These are the activations of a small network on made-up records, seen along a few directions, one row for each record.
After each row come some of the record's fields: TIKIS, REM, LILO.
(in the rows, 128 means zero)
[180 155 167  74 127 148  50 140 141 141  96] | <TIKIS:nida REM:volit LILO:gov>
[ 85 122 128 147 124 123 140 141 141  80 119] | <TIKIS:dis REM:fus LILO:genu>
[116 202 129 172 131 180  89 108 198 167 119] | <TIKIS:dis REM:volit LILO:gov>
[125  69 149  99  93 101 192 150 115 204 169] | <TIKIS:zok REM:volit LILO:lubo>
[111  96 113 119 160 136 148 122 123  97 125] | <TIKIS:benal REM:volit LILO:genu>
[ 98  74 128  64 106  79 174 115 146 185 184] | <TIKIS:zok REM:volit LILO:lubo>
[ 88 125 135 124 184 142 142 133 113 126 150] | <TIKIS:benal REM:fus LILO:genu>
[115  97 116 137 112 110  82  62 144 124 135] | <TIKIS:zok REM:volit LILO:dagup>
[160 139 116  90 176 178  72 115 152 174  76] | <TIKIS:benal REM:volit LILO:gov>
[110  80 125  73  82  94 182 163 104 182 150] | <TIKIS:zok REM:volit LILO:lubo>
[108  80 125  71 101 103 192 129 118 181 164] | <TIKIS:zok REM:volit LILO:lubo>
[192 150 132 144 147 126  83 141 148 169  68] | <TIKIS:zok REM:volit LILO:gov>
[ 53 205 155 173 147 155 154 133 149 112 147] | <TIKIS:pegip REM:fus LILO:genu>
[116  79 129 157 140 141 154 123 136  80 112] | <TIKIS:dis REM:fus LILO:genu>
[ 85 139 114 155 148 141 169 143 145  96 137] | <TIKIS:dis REM:fus LILO:genu>
[120  85 117 175 126 148 162 117 107  82 126] | <TIKIS:dis REM:fus LILO:genu>
[ 69  99 133  84 108 112 167 163 113 178 188] | <TIKIS:pegip REM:fus LILO:lubo>
[111 128 115 162 126 177 182 144 105 106 131] | <TIKIS:dis REM:fus LILO:genu>
[180 109  93 163 143 155 102 153 137  91 133] | <TIKIS:dis REM:fus LILO:gov>
[ 96 105 141 118 119  95 128 119 114 124  84] | <TIKIS:zok REM:volit LILO:genu>
[139 184 162 177 128 165  65 179 125 128 164] | <TIKIS:teduz REM:fus LILO:gov>
[103  89 154  61 161  88 181 171 119 190 168] | <TIKIS:zok REM:volit LILO:lubo>
[ 76 135 153 163  86 130 131 103 135 101 158] | <TIKIS:teduz REM:fus LILO:genu>
[133 116 102 125 126 111  99 116 134 134  76] | <TIKIS:benal REM:volit LILO:dagup>
[112  97 134 136 105  89 134 111 122 135  93] | <TIKIS:zok REM:volit LILO:genu>
[143 162  90 139 165 123  61 143 125 163  83] | <TIKIS:benal REM:volit LILO:gov>
[169 112 110 184 115 166  85 150 128 126 130] | <TIKIS:dis REM:fus LILO:gov>
[173 129 163 158  84 105 117  98  79 123 117] | <TIKIS:nida REM:volit LILO:dagup>
[101 111 146 189 105 136 145 118 120 112 121] | <TIKIS:dis REM:fus LILO:genu>
[164 167 181 123 181  82 111 120  88 112 106] | <TIKIS:nida REM:volit LILO:dagup>
[135 127 134  78 124 119 179  87 153 101  99] | <TIKIS:zok REM:volit LILO:genu>
[ 97  98 112  56 120 115 195 172 132 178 169] | <TIKIS:benal REM:fus LILO:lubo>
[162 118  87 179 176 146  96 155  90 104 145] | <TIKIS:dis REM:fus LILO:gov>
[ 68 195 178 166 184 180 157 121 136 114 161] | <TIKIS:pegip REM:fus LILO:genu>
[123  67 154  95 102 107 192 139 106 208 166] | <TIKIS:zok REM:volit LILO:lubo>
[119 114 119 152 152 140 170 138 115  63 127] | <TIKIS:dis REM:fus LILO:genu>
[ 64 208 152 156 169 170 161 147 142 101 150] | <TIKIS:pegip REM:fus LILO:genu>
[100 107 136  87 125 111 198 183 113 199 177] | <TIKIS:benal REM:fus LILO:lubo>
[167 117  85 126 130 130  91 130 176 109 126] | <TIKIS:benal REM:volit LILO:gov>
[ 79  74 123  70 111  76 162 128 124 183 188] | <TIKIS:zok REM:volit LILO:lubo>
[174 176 166 116 128  86  55 143  95 114 115] | <TIKIS:nida REM:volit LILO:gov>
[120 116 120 128 139 136 159 146 104  91 114] | <TIKIS:benal REM:volit LILO:genu>
[105 110 116 135 142 134 167 135 117 114 129] | <TIKIS:benal REM:fus LILO:genu>
[206 128 104 159 130 121 103  97 121 154 106] | <TIKIS:zok REM:volit LILO:gov>
[125 112 126 145 120  93  95  68 131 143 102] | <TIKIS:zok REM:volit LILO:dagup>
[193 135 110 177 141 131  98 110 144 161 117] | <TIKIS:benal REM:volit LILO:gov>
[ 57  93 122  82  79 113 161 144 112 199 183] | <TIKIS:benal REM:fus LILO:lubo>
[ 77  86 116  68 128  84 166 147  83 180 190] | <TIKIS:zok REM:volit LILO:lubo>
[ 80  92 134  68 130  79 167 152 113 193 180] | <TIKIS:zok REM:volit LILO:lubo>
[154 158 116 140 175 118  62 140 131 154 115] | <TIKIS:benal REM:volit LILO:gov>
[116  98 105 128 115 142 158  99 121  91 114] | <TIKIS:benal REM:volit LILO:genu>
[175 160  99 155 101 149  88 108 119 170  98] | <TIKIS:benal REM:volit LILO:gov>
[109 117 145 137 135 157 152  97 156  92 127] | <TIKIS:dis REM:fus LILO:genu>
[156 184  97 119 180 118  76  91 129 162 123] | <TIKIS:zok REM:volit LILO:gov>
[146 141  97 152 141 162  86 121 145 112 163] | <TIKIS:dis REM:fus LILO:gov>
[215 185 146 103 124 123 108 117 165 127 107] | <TIKIS:nida REM:volit LILO:gov>
[ 83 177 133 187 115 178 111 105 161 144 143] | <TIKIS:dis REM:fus LILO:dagup>
[132 136 124 132 126 134 102 105 162 154  58] | <TIKIS:benal REM:volit LILO:dagup>
[211 200 141 113 115  87  98 103  97 103 132] | <TIKIS:nida REM:volit LILO:gov>
[149 141 150 136 119 148 117 180 166  64 137] | <TIKIS:teduz REM:fus LILO:dagup>
[182  98 100 109 164 212  92 141 113  94 129] | <TIKIS:dis REM:fus LILO:gov>
[ 83 200 136 159 169 177 101 112 140 151 116] | <TIKIS:dis REM:volit LILO:dagup>
[136 125 106 113 161 136 123 175 162 109 118] | <TIKIS:benal REM:fus LILO:dagup>
[ 90  76 134  57  77 110 170 151 115 187 174] | <TIKIS:nida REM:fus LILO:lubo>
[116 134 120 145 123 168 183 135 149  94 128] | <TIKIS:dis REM:fus LILO:genu>
[129  83 119 178 121 159 160 120  93 101 117] | <TIKIS:dis REM:fus LILO:genu>
[146  91 201 112 121 219  96 150 138  96 113] | <TIKIS:teduz REM:fus LILO:dagup>
[188 124 122 136 132 179 111 141 202  95 127] | <TIKIS:dis REM:fus LILO:gov>

Here are new rows. What are their fields?
[190 117  91 126 130 167 111 134 179  78 131] | <TIKIS:dis REM:fus LILO:gov>
[105  63 151  87 119  87 171 159 116 196 164] | <TIKIS:zok REM:volit LILO:lubo>
[140 101 142 152 134 149 116 150 187  91  94] | <TIKIS:dis REM:fus LILO:dagup>
[ 96 117 134 129 110 160 143 116 133  85 113] | <TIKIS:dis REM:fus LILO:genu>
[127  95 125 145 109 120 159 121  87 114 105] | <TIKIS:zok REM:volit LILO:genu>
[102 122 163 177 115 143 147 113 112  94 167] | <TIKIS:teduz REM:fus LILO:genu>
[ 79  96 134  98 107  77 175 153 119 219 173] | <TIKIS:zok REM:volit LILO:lubo>
[104 125 165 130 126 161 143 145 125  69 141] | <TIKIS:teduz REM:fus LILO:genu>
[149 136  94 149 113 152  72 170 148  97 125] | <TIKIS:dis REM:fus LILO:gov>
[ 97 103 111 111 112 119 208 154  70 203 192] | <TIKIS:benal REM:fus LILO:lubo>
[199 143  70 143 123 132 108 134 103 141  91] | <TIKIS:benal REM:volit LILO:gov>
[ 76 102 124  88 160 176 116 141  99 122 131] | <TIKIS:benal REM:fus LILO:genu>
[ 87 193 123 165 144 183 125 123 142 134 133] | <TIKIS:dis REM:fus LILO:dagup>
[116  79 124  73 130  93 214 131 116 181 182] | <TIKIS:zok REM:volit LILO:lubo>
[161 116  92  90 161 166  60 115  98 152  98] | <TIKIS:benal REM:volit LILO:gov>
[113 138 118 119 194  97  86 146 118 136  94] | <TIKIS:benal REM:volit LILO:dagup>
[146 131 158 136 114 153 116 156 182  72 142] | <TIKIS:teduz REM:fus LILO:dagup>
[124  75 134  56 137  90 199 149 150 176 169] | <TIKIS:zok REM:volit LILO:lubo>
[133 121 120 100 125 171  92 115 101 150  77] | <TIKIS:benal REM:volit LILO:dagup>
[123  93 119  88  87  91 214 155  99 188 170] | <TIKIS:zok REM:volit LILO:lubo>
[151 111 108 141 143 121 106 121 121 131  81] | <TIKIS:benal REM:volit LILO:dagup>
[143 118 107 148 156  95 111 123 133 136  85] | <TIKIS:benal REM:volit LILO:dagup>
[ 92 155 117 124 207 105  77 148 103 148  83] | <TIKIS:benal REM:volit LILO:dagup>
[153  92  94 139 117 206  67 104  98 113 147] | <TIKIS:dis REM:fus LILO:gov>
[ 70 137 115 159 120 158 143 134  99 110 139] | <TIKIS:dis REM:fus LILO:genu>
[183 188 146  87 109 103  60  93  99  97 133] | <TIKIS:nida REM:volit LILO:gov>
[155 106 122 123 158 140 114  93 127 136  82] | <TIKIS:benal REM:volit LILO:dagup>
[159 133  70 128 137 125  64 105 127 139 118] | <TIKIS:benal REM:volit LILO:gov>
[193 179 157 114 144  91  76  86  99 119 143] | <TIKIS:nida REM:volit LILO:gov>
[115 103 101 150 158 123 168 146 111  60 120] | <TIKIS:dis REM:fus LILO:genu>
[175 151  90 162 125 142  85 151  97 170  72] | <TIKIS:benal REM:volit LILO:gov>
[106 143 140 119 130 111 158 130 133 125  84] | <TIKIS:zok REM:volit LILO:genu>
[139 149 123 159 127 119 120  87 106 159  91] | <TIKIS:benal REM:volit LILO:dagup>
[ 82 117 122 128 143 132 147  82 121 100 142] | <TIKIS:benal REM:volit LILO:genu>
